A small network was shown many inputs. Here are its activations along a few directions, one row for each input.
Each table varies a few parts of the input and shows all the possible inputs, shuffled.
A made-up example of a description, with smaller parts first: line(4) and (point or (values(2) and ring(5)) or line(11)).
Shared parts are said once, and a part with two or three values counts as separate values.

Other details of the inputs vary at random and push rows far along two fixed directions, the same in every table; ignore that.

A family of inputs:
r1: [-33  13  -5  17  -8  -5 -34 -13  17 -31   5   0  14   6 -10]
r2: [-18 -29 -15  35  14 -18  23 -56  44 -12 -26 -21  -8  39  14]
r3: [ 43 -28   6 -21  11  18  91 -11   2  48  -6   3 -16  15  43]
r4: [-33  -6 -22  16 -15 -23 -27  -3   7 -36  -5  -4  -5   7 -20]
r5: [ 50 -27  15  -6   8   5  66   0 -12  54 -15   0 -16  20  24]
r6: [-24  15  -3  25   0 -13 -43 -11  15 -24   0  -4  11   8 -22]
r7: [-39 -39 -43  16   0 -13  34 -64  53 -42  -7 -18 -17  39  21]
r8: [-32   7 -11  32   2 -12 -39 -28  31 -34   0  -8  10  17 -16]
r9: [  3  10   5 -15 -18  18  -3  12 -13   1  24  15  10   1   4]
r10: [-17 -26 -18  28  21 -24  29 -53  47 -11 -26 -23 -14  32   9]
r11: [ 30  38  25 -32  -6  11  -9  68 -44  30  19  25   8 -41 -20]
r12: [-21  -8 -11  18  -6 -23 -19  -4   6 -21 -13  -8  -5   8 -17]
r13: [ 19  17  13 -15 -15   4 -18  47 -38  15  13  16   3 -19 -19]
r14: [-35   8 -14  23  10 -14 -25 -26  38 -36  -2  -9   6   7 -13]
r15: [ 35 -27  14  -1   8  -3  59  -5  -5  43 -22  -4 -14  19  21]
r16: [-31  -4 -27   8  -8 -22 -15  -2  13 -36  -1  -4 -10   1 -19]
r17: [ 50 -42  -2 -16  -5   6  80   6 -22  49 -11   4 -28  19  29]
r18: [-29 -36 -25  22  -2 -12  29 -60  41 -25 -14 -17  -9  44  22]
r19: [ 30 -21   6  -6   1  15  55 -15  -1  34  -2   3  -6  23  31]
r20: [ 62 -41  16 -17  45  28  59 -30 -13  64 -32 -28 -20  -7  56]
r21: [ -3  17   2 -23 -12  16   1  18  -6  -5  26  16   9 -12   1]
r22: [ 12  19  16 -23  34  23 -37   9 -15   8  -3 -16   7 -54   6]
r23: [ 26  33  26 -26  -3  12  -6  57 -32  26  16  22  10 -34 -15]
r24: [ 19  17  19  -9  -7  -1  -7  39 -31  23   2  12   4 -16 -14]
r25: [-26  26  -7   0  -9 -14 -52  30  -6 -33  11   6   6 -24 -37]
r26: [ 17  30  19 -11 -11   3 -28  47 -36  17  15  18  10 -21 -24]
r27: [-17  23  11   1  26  11 -79  -3  -8 -20  -9 -21  17 -46  -8]
r28: [ 21  25  14 -38 -29  36  -5  49 -42  14  41  34  15 -23   3]
r29: [-35   9 -14   1 -22   4 -28  -3   6 -38  18   8  11   1  -5]
r30: [-25  27   7  18  -3 -11 -53   7   5 -23   2   2  17  -7 -27]
Description of these inputs: values(3) and (point or line(9)).
Changing only the values(3) part turns r4 into r16. The same change can be made to r12. Which row results?
Answer: r25
Which other rows does r20 become when the values(3) part takes its other values? List them by row number.
Answer: r22, r27
List by row number the other rows that have the values(3) part in common with r9.
Answer: r5, r6, r8, r13, r17, r19, r20, r26, r28

A family of inputs:
r31: [  3  23  14  14  15   5 -23  -6   9   7   1   0  16  -3  -6]
r32: [  4  20   3   6   5 -14 -19  26  -8   3  -3   5   0 -17 -25]
r33: [ 34  34  38 -29  -4  27 -53  71 -67  29   8  15  17 -62 -12]
r34: [ -5   3   5  11  10 -21 -23   5  -6   0 -19 -13  -3  -8 -19]
r35: [  5 -35 -24   6  22 -10  18 -31  10  -1 -25 -27 -26   4  14]
r36: [ 21 -59 -21  -9 -20  -1  96 -30   3  24  -3   0 -30  56  38]
r37: [-43 -25 -20  42  13 -12  -9 -77  50 -36 -26 -29   3  36  20]
r38: [-15  35   5 -20  -6   4 -74  44 -36 -22  15   3  12 -53 -30]
r39: [ 12 -24   7  17  25 -18   0 -21   2  16 -37 -29 -14   7   1]
r40: [ 26 -52 -24 -11  18  -3  96 -33  19  25 -20 -14 -37  23  39]
r41: [ -6  56  35   1   4  13 -87  28 -22  -2  16   6  37 -34 -29]
r42: [-53  19  -5  31   1 -19 -51 -29  42 -49   1  -9  19  13 -23]
r43: [ 39 -50  -2   1  37  21  63 -62  17  40 -26 -30 -20  25  56]
r44: [ -2 -16 -13  19  14 -25  35 -18  30   1 -20  -8 -17  20  -3]
r45: [ -3   7  15  12   9  16 -34 -17  -1   0  -6  -9  18  -6  12]
r46: [-42  31  -4  31   4 -12 -58 -15  36 -43   9   0  21   3 -29]
r47: [ 12 -45 -10  17 -18 -20  78 -28  16  21 -13   1 -21  66  17]
r48: [  5 -32 -27   0 -22   0  43 -13   5  -3  11   9 -18  35  13]
r49: [ 19 -52 -11   6  10  -9  76 -31   9  25 -37 -15 -27  24  38]
r50: [ -1  50  19   0   2  -6 -81  58 -30  -7   9  11  17 -50 -49]
r51: [ 42   9  18 -50  -6  24  24  56 -55  41  14  17  -5 -41   9]
r52: [  6  61  35   3  10  19 -89  37 -22   3  20  12  36 -42 -32]
r53: [ 13 -25   0  -9  19   3  -6 -11 -12   8 -20 -25 -15 -14  12]
r54: [-38  21 -13  13   9   7 -65 -26  22 -45  13 -10  17 -11 -11]
r55: [ 60 -11  17 -58  -2  26  84  43 -45  63   8  17 -17 -23  33]
r56: [-12 -14  -5  16   8 -16  32 -32  36  -4 -13  -9  -5  29   6]
r57: [ 30  27  26 -38 -18  22  12  68 -48  31  17  32  10 -40   0]
r58: [ 43  17  30 -44   2  44  16  29 -42  46  21  14  12 -30  27]
r59: [ 24  47  32 -52 -15  45 -20  64 -47  21  43  33  26 -51   1]
r60: [ -1 -10 -10   3  22  -1 -39 -10  -5 -11 -13 -24 -10 -21  -6]
r61: [ -9 -19 -21  32 -19 -26  29 -23  23  -7  -2   6 -11  54  -9]
r62: [-41 -28 -36  27  16  -9   5 -73  62 -45  -9 -26  -8  32  16]
r63: [-45 -23 -23  35  10 -39   9 -55  56 -38 -26 -25 -10  38  -6]
r64: [ -7   4  -1   0 -43   3  -5  27 -20  -9  20  27   9  13  -8]
r65: [ 76  -9  39 -48  17  51  55  16 -48  81   3   3  -1 -21  51]
r66: [-64  -5 -37  22 -34 -23 -43 -22  28 -72  18   0   2  31 -27]
r67: [ 16 -59 -32   4 -14  -6  88 -41  16  13  -4  -3 -32  61  32]
r68: [  4  25  23   1   7   8 -20   3  -6  13   4   1  19  -6  -3]
r69: [ 65  -5  19 -53   4  40  79  34 -30  62  20  22 -10 -19  37]
r70: [-65   7 -26  42 -32 -41 -50 -21  32 -64   7   1   8  42 -43]
r71: [-14 -21 -14  15 -36  -8  18  -8   4 -14   5  13  -2  40   4]
r72: [-15  58  16  -4  -8  -3 -62  53 -10 -19  26  24  24 -37 -46]
r73: [ -7 -22  -6  14   7 -12  -3 -15   1  -6 -28 -17  -9   0   7]
r74: [-50  12 -15  31   1 -38 -54 -12  24 -48 -13 -15   3   3 -38]
r75: [-63   7 -29  12  -4 -19 -44 -26  35 -66   5 -13   4   0 -19]
r76: [-13  10   7   3  -8  14 -13  -2   8 -13   7   9  17  -4   8]
r77: [-21  50  17 -13 -22  17 -57  47 -17 -24  31  28  32 -37 -22]
r78: [ 28 -18   4   4  16  -2  70 -17  22  34 -11   1 -13  24  20]
r79: [ 32  40  16 -47  -8  26 -23  78 -60  23  30  28   6 -62 -15]
r80: [  5 -14   1  -5  -5   4  36  -1   2   9  -8   5  -3   4  20]
r81: [ 86   7  44 -28  23  22  26  57 -59  85 -11   8  -7 -38   7]
r82: [ 28 -28   3  -6  10 -13  81  -8   6  39 -23  -5 -22  21  20]
r83: [ 10  -9  -6  17 -22 -11  28   6   5   7   8  18  -6  36  -9]
r84: [-47  15 -25   7  -2  -9 -47  -9  26 -56  13  -4   5 -12 -22]
r85: [-62  11 -26  11  -4 -12 -44 -28  38 -65  12  -9   9   2 -16]
Changing only one part turns r47 into r61. The same change can be made to r63. Which row results?
Answer: r72
Changing only one part turns r80 into r84. The same change can be made to r33. Which row results?
Answer: r60
Describe the family of inputs behind these rows.
Answer: line(5) and (values(2) or line(9))
A walk changes only the line(5) part. It starts at r48 and steps to r66. List the rest of the walk in order.
Answer: r64, r70, r83
Which other rows does r39 become when the line(9) part takes its other values? List them by row number.
Answer: r34, r41, r42, r56, r63, r68, r74, r82
Which other rows does r66 become when the values(2) part takes its other values? List them by row number.
Answer: r36
Which other rows does r85 become when the line(5) part takes its other values? List them by row number.
Answer: r56, r69, r77, r78

A family of inputs:
r86: [-50   0 -20  14  18  -6 -64 -36  24 -54 -13 -30   5 -19  -5]
r87: [ 44 -29   5 -33  -1   3  94  21 -19  49  -9   9 -25   3  28]
r88: [ 11 -43  -1  24  32   1  33 -63  30  15 -38 -33 -12  27  38]
r89: [-59  -9 -37  31 -59 -15 -22 -22  24 -64  28  19   9  56 -16]
r90: [ 30  40  31 -20 -18  11  -7  72 -40  31  22  36  15 -27 -22]
r91: [ 10 -37   0  27  31   1  40 -65  38  16 -33 -27  -8  33  38]
r92: [ 56 -31  12 -34  28  34  68 -13 -14  55  -9 -11 -17  -8  51]
r93: [  9 -34  -4  31  19 -19  57 -58  37  22 -29 -20 -13  55  21]
r94: [-40   6 -15  35  -9 -45 -47  -5  17 -39 -11 -10  -2  18 -46]
r95: [ 63  -7  37 -16  22  25  47   3 -26  73 -12  -3   0   0  32]
r96: [ 54 -30  13 -11   1  -3  84  18 -19  60 -18   8 -23  16  20]
r97: [-45  28  -4  35  -2 -15 -59 -19  32 -43   4  -1  23   9 -26]
r98: [ -6 -41 -17  13  18  -7  76 -65  51   3 -23 -19 -16  43  40]
r99: [-43  16  -2  40   8 -20 -64 -32  33 -40  -7 -16  18  13 -25]
r100: [  8 -39 -11  35  12 -28  67 -51  38  19 -31 -15 -20  60  15]
r101: [-16  -1 -21  -7 -10 -18 -14  23  -4 -26   5   2 -14 -13 -25]
r102: [ 16  29  25  -9   9  21 -57  35 -35  12   3   4  17 -46  -9]
r103: [ 25  40  17 -35 -15  22   4  62 -31  21  37  37  12 -32 -12]
r104: [ 17  20  18  -7   9  12 -53  34 -40  12  -5  -1   9 -45 -11]
r105: [-48  17 -19  18   7  -6 -55 -28  37 -55  10 -11  12  -3 -17]
r106: [ -6  14  12  17   7   5 -23  -8  13  -4  -2   1  16  -1  -2]
r107: [-39  -2 -18  33  -8 -47 -51  -2  11 -41 -15 -15  -8  14 -47]
r108: [ 30  39  37 -49   5  47 -27  52 -49  29  24  16  23 -64  11]
r109: [  9  17   4 -24  13  22 -40  21 -25  -2  11  -3   4 -46  -2]
r110: [-32  -6 -34 -11 -62   7  11   8   1 -42  48  34   2  34  -4]
r111: [-14  12   6  -6  15  17 -18 -17  14 -13   3  -8  14 -17  13]
r112: [-43   9 -14  38  -7 -42 -41 -15  28 -39  -7  -9   3  26 -41]
r113: [ 28  36  26 -38   7  41 -19  39 -31  23  29  16  18 -46   6]
r114: [ -3  15   0 -26 -15  -6 -12  50 -28  -7  11  14  -4 -32 -22]
r115: [ 43  39  39 -27   3  21 -56  71 -77  42   5  11  14 -62 -19]
r116: [-36  13  -3  30  15 -15 -91 -20   8 -39 -15 -27  12 -14 -27]
r117: [-49  26 -19  16  -1 -10 -49 -18  34 -53  17  -1  14   0 -24]
r118: [-22  15  -6  -6 -12 -10  -2  16   8 -21  10  11   3  -7 -15]
r119: [-54   5 -27  23 -64 -17 -40  -3   6 -58  37  23  13  50 -32]
r120: [ -1  22  -5 -20 -14  -5 -13  48 -19  -9  21  19  -3 -25 -27]
r121: [ 21  43  25 -37 -17  24   8  64 -33  23  33  39  18 -36  -6]
r122: [ 57 -32  12 -39  24  26  60   7 -39  59 -22 -13 -23 -27  46]
r123: [  5 -65 -24  31  10 -37  67 -45  32   7 -47 -25 -38  49  16]
r124: [-43  -6 -32  17  17 -14 -68 -30  16 -55 -13 -31  -7 -19 -16]
r125: [ 37  52  51 -30   3  33 -58  63 -62  39  19  16  30 -56 -13]
r126: [ 47 -28  -1 -28   3   5  97  10  -7  48  -1   9 -27  14  26]
r127: [ 52 -23  20 -33  17  31  87  -6  -7  59  -6   1 -10   1  52]
r128: [  2 -37 -13  35  10 -20  64 -51  44  10 -28 -10 -16  53  21]
r129: [-26 -55 -42  -1 -50  -2  84 -43  27 -25  16  13 -18  72  37]
Describe the family of inputs behind these rows.
Answer: line(4) and (point or line(10))
Changing only the line(4) part turns r125 into r92. The same change can be made to r94. Which row results?
Answer: r120
Changing only the line(4) part turns r127 into r99. The same change can be made to r98. Which row results?
Answer: r93
Which other rows does r123 become when the line(10) part takes its other values? List them by row number.
Answer: r88, r90, r91, r96, r97, r102, r104, r106, r128
